Each row below holds a small network's activations on one record, seen along a few directions.
After each row come some of the record's fields: P, T, J, G.
A field that a record lacks is left out.
Other fields move the rows too, some of them a lot.
In the rows, 500 means zero.
Random noise pushes rows far along 3 fixed directions. That doesn't count. These rows show it; they differ only by the noise:
[439 604 426 319 348 601 651 706 532 453 497 293 378 521 497 508 490 446
 303  72 691 441]
[495 474 423 643 639 493 567 458 471 585 451 743 486 458 365 539 402 578
 662 548 587 445]
[526 462 398 424 690 666 669 654 524 333 435 391 337 532 353 617 459 480
 567 312 602 559]
[571 498 498 772 591 471 473 486 541 580 619 658 615 588 379 422 617 663
 759 704 695 598]
[580 489 457 504 633 653 601 689 580 324 566 300 430 634 372 525 628 537
 618 403 691 674]

[681 564 631 531 568 603 602 606 525 703 317 798 568 582 264 582 455 533
 632 689 409 378]
P=p4, T=t2, J=j2, G=g4
[572 692 559 343 234 539 506 733 682 386 705 193 620 641 682 405 814 549
 288 321 659 620]
P=p1, T=t3, J=j1, G=g2
[624 559 690 472 411 602 404 779 536 519 720 148 629 610 386 388 813 525
 578 505 659 541]
P=p6, J=j1, G=g1
[583 459 551 686 439 366 317 366 543 569 581 575 696 489 515 378 539 506
 712 814 466 603]
P=p2, T=t4, J=j1, G=g1
[453 530 550 439 410 467 527 726 579 327 775  64 631 644 470 299 784 528
 467 456 789 643]
P=p3, J=j1, G=g1
[507 774 565 870 262 323 347 395 570 845 566 796 880 699 697 310 577 703
 320 752 665 434]
P=p1, J=j2, G=g4
[234 623 390 388 185 318 444 393 455 782 314 692 521 290 599 455 219 469
 297 313 500 205]
P=p2, T=t3, J=j1, G=g4
[595 519 506 461 666 582 532 644 516 548 370 586 498 567 244 498 597 405
 568 523 466 389]
P=p3, T=t4, J=j1, G=g1
[435 461 672 523 359 431 438 427 420 689 580 565 531 461 592 490 576 522
 473 524 561 364]
P=p6, T=t1, J=j2, G=g4
[388 372 412 356 653 437 529 297 307 332 438 365 333 393 613 482 361 453
 515 411 587 511]
P=p6, T=t4, J=j2, G=g4
[576 587 501 503 548 569 518 468 421 659 436 591 573 480 525 590 421 425
 384 604 435 424]
P=p4, J=j2, G=g1
[477 627 406 291 248 533 483 588 553 565 502 494 432 492 691 591 390 387
 120 216 427 347]
P=p5, T=t3, J=j1, G=g1
[521 572 457 605 315 410 344 274 562 637 496 543 559 537 791 516 500 460
 351 671 547 615]
P=p1, J=j2, G=g4
[746 513 623 570 349 552 352 471 576 381 642 375 602 666 533 414 731 541
 613 702 443 751]
P=p1, T=t2, J=j2, G=g2
[484 614 447 494 562 500 526 477 473 508 553 407 490 587 659 510 530 489
 449 420 496 649]
P=p4, J=j2, G=g3
[554 427 661 458 307 487 503 499 519 350 683 159 518 430 583 399 624 522
 424 378 598 666]
P=p5, T=t2, J=j2, G=g1
[342 395 272 331 689 560 646 465 380 460 312 515 428 421 453 615 211 524
 486 380 423 427]
P=p2, T=t3, J=j2, G=g2
[472 575 483 486 269 515 544 696 577 542 542 383 505 609 583 351 559 505
 432 406 621 459]
P=p5, T=t1, J=j1, G=g4
[528 463 461 360 555 510 483 585 602 132 664 156 442 624 564 477 595 459
 509 382 519 708]
P=p5, J=j1, G=g3
[522 508 584 523 240 354 432 440 368 724 500 619 452 274 572 567 406 448
 414 352 394 242]
P=p6, J=j1, G=g1
[585 619 583 856 332 418 188 374 478 853 647 760 810 653 596 376 628 597
 452 788 515 553]
P=p2, J=j2, G=g1
[516 574 469 400 531 603 655 817 557 453 361 339 429 695 435 517 590 441
 427 321 549 522]
P=p4, T=t1, J=j1, G=g4
[595 422 515 672 861 528 542 494 566 507 437 677 535 496 300 602 409 512
 811 755 467 422]
P=p5, J=j1, G=g4
[567 563 486 533 565 657 482 733 555 530 423 492 479 525 277 524 588 453
 642 523 510 565]
P=p2, J=j1, G=g1
[724 344 560 424 629 577 444 317 445 344 387 551 403 423 633 747 491 354
 574 538 222 650]
P=p1, T=t1, J=j2, G=g2
[440 512 448 433 229 339 522 482 293 699 336 732 527 275 486 424 307 435
 421 293 347 171]
P=p6, T=t2, J=j1, G=g2
[372 503 518 602 399 428 512 546 548 664 566 594 520 498 468 340 520 621
 551 482 542 372]
P=p5, T=t1, J=j1, G=g3
[437 461 467 440 816 551 628 396 502 424 412 449 384 595 556 569 364 502
 546 581 480 570]
P=p4, T=t4, J=j2, G=g4
[272 750 542 626 126 359 553 560 456 770 510 626 606 604 571 327 532 634
 432 448 692 265]
P=p6, T=t1, J=j2, G=g4
[477 495 508 462 567 521 546 524 562 486 478 349 500 699 464 424 566 483
 492 415 578 518]
P=p3, T=t4, J=j2, G=g4
[382 412 504 591 418 404 513 460 449 453 518 509 526 573 497 406 573 510
 588 530 646 545]
P=p3, T=t1, J=j2, G=g4
[455 385 420 581 667 495 481 387 499 404 442 452 596 488 664 640 307 552
 479 498 473 624]
P=p2, J=j2, G=g4
[589 336 607 643 496 346 381 387 487 572 537 630 515 495 512 452 522 501
 697 670 497 556]
P=p3, T=t1, J=j1, G=g4
[720 477 714 556 338 452 409 508 556 623 479 723 559 507 468 495 540 483
 616 676 405 411]
P=p5, T=t2, J=j1, G=g4
[577 461 724 408 349 545 521 647 518 366 712 129 498 512 299 338 830 547
 868 448 675 610]
P=p6, T=t3, J=j2, G=g2
[186 670 294 503 236 258 560 405 461 730 468 732 518 341 610 411 247 516
 240 265 557 135]
P=p5, J=j1, G=g3
[401 509 478 477 432 472 506 379 423 554 465 643 432 393 632 633 275 346
 332 357 401 447]
P=p5, J=j2, G=g1
[682 645 621 457 238 475 323 401 656 390 740 188 563 672 851 449 784 424
 297 436 515 757]
P=p1, T=t4, J=j2, G=g3
[268 582 475 636 445 329 539 479 439 431 638 421 601 570 366 300 614 650
 635 465 768 405]
P=p6, J=j2, G=g3
[496 557 403 342 548 565 500 623 535 505 415 550 454 556 477 651 431 426
 310 376 416 459]
P=p3, T=t3, J=j1, G=g1
[569 505 450 516 682 622 532 630 598 375 626 435 554 710 354 543 645 572
 540 594 605 706]
P=p3, T=t3, J=j2, G=g1
[275 456 553 585 517 391 477 461 504 577 544 659 501 443 466 372 501 603
 603 550 567 475]
P=p3, T=t1, J=j1, G=g3
[445 454 364 390 508 557 702 637 522 229 590 157 395 649 555 486 550 450
 372 337 612 744]
P=p5, T=t1, J=j2, G=g1

Here are new rows. What are their fields?
[405 499 324 582 666 436 572 444 449 489 476 615 459 455 589 579 422 525
 338 570 499 557]
P=p1, J=j1, G=g1
[591 672 604 265 277 646 628 812 464 542 401 183 439 600 280 470 666 458
 472 227 464 407]
P=p6, T=t2, J=j2, G=g2
[643 580 731 610 263 441 396 524 601 530 818 405 735 651 453 207 806 645
 665 718 660 766]
P=p5, T=t2, J=j2, G=g2
[471 538 476 170 343 484 451 568 479 310 471  45 290 439 621 467 463 439
 297  72 644 431]
P=p6, T=t4, J=j1, G=g4
[399 658 445 539 381 392 573 430 427 751 471 718 638 470 526 476 313 527
 295 459 472 214]
P=p4, J=j2, G=g1
[281 608 463 638 628 363 649 444 431 539 525 555 527 537 502 474 454 616
 479 495 624 390]
P=p6, J=j2, G=g3
[387 593 425 552 362 363 634 587 430 547 547 437 455 493 574 418 463 576
 463 435 587 434]
P=p6, T=t1, J=j1, G=g1
[380 361 447 542 531 413 428 382 513 295 688 322 509 456 636 385 505 485
 640 600 571 615]
P=p5, J=j1, G=g3
[527 403 551 562 565 400 353 341 562 431 603 489 490 568 661 396 499 502
 616 632 522 607]
P=p5, T=t4, J=j1, G=g4
[434 445 456 547 431 495 536 466 540 396 612 393 539 610 671 418 529 548
 506 624 639 684]
P=p5, T=t1, J=j2, G=g4
[270 404 479 391 687 455 577 318 440 453 346 574 359 460 474 548 278 454
 559 487 484 407]
P=p3, T=t4, J=j2, G=g4
[552 529 543 612 577 422 381 461 572 460 604 515 578 574 456 376 718 535
 592 634 559 612]
P=p3, T=t4, J=j1, G=g3
[518 482 508 480 386 510 398 443 620 409 552 254 542 529 702 616 502 483
 387 412 535 679]
P=p2, J=j2, G=g4
[437 489 495 437 409 398 519 384 480 384 654 376 489 481 528 434 499 493
 534 393 546 525]
P=p5, J=j2, G=g3
[585 316 461 437 575 496 487 427 450 445 475 480 305 330 542 675 357 332
 502 379 329 534]
P=p5, J=j1, G=g1
[498 562 432 605 734 544 563 581 514 545 367 776 426 556 318 660 388 536
 533 633 352 467]
P=p4, J=j1, G=g1
[451 571 469 280 339 442 595 458 418 590 335 585 420 298 734 552 399 358
 174 241 366 364]
P=p1, T=t1, J=j1, G=g2
[698 409 499 620 613 560 357 389 574 355 665 495 546 682 654 676 635 526
 567 768 395 741]
P=p1, T=t3, J=j2, G=g1
[635 636 517 678 601 451 427 349 587 531 623 598 647 648 621 443 648 586
 476 713 514 672]
P=p1, T=t4, J=j2, G=g3
[523 470 418 445 600 546 548 561 506 408 331 625 377 521 544 607 326 413
 495 434 409 509]
P=p5, T=t1, J=j1, G=g4
[362 470 472 533 256 401 366 439 499 437 753 234 567 606 672 315 718 614
 487 562 794 615]
P=p6, T=t3, J=j2, G=g4
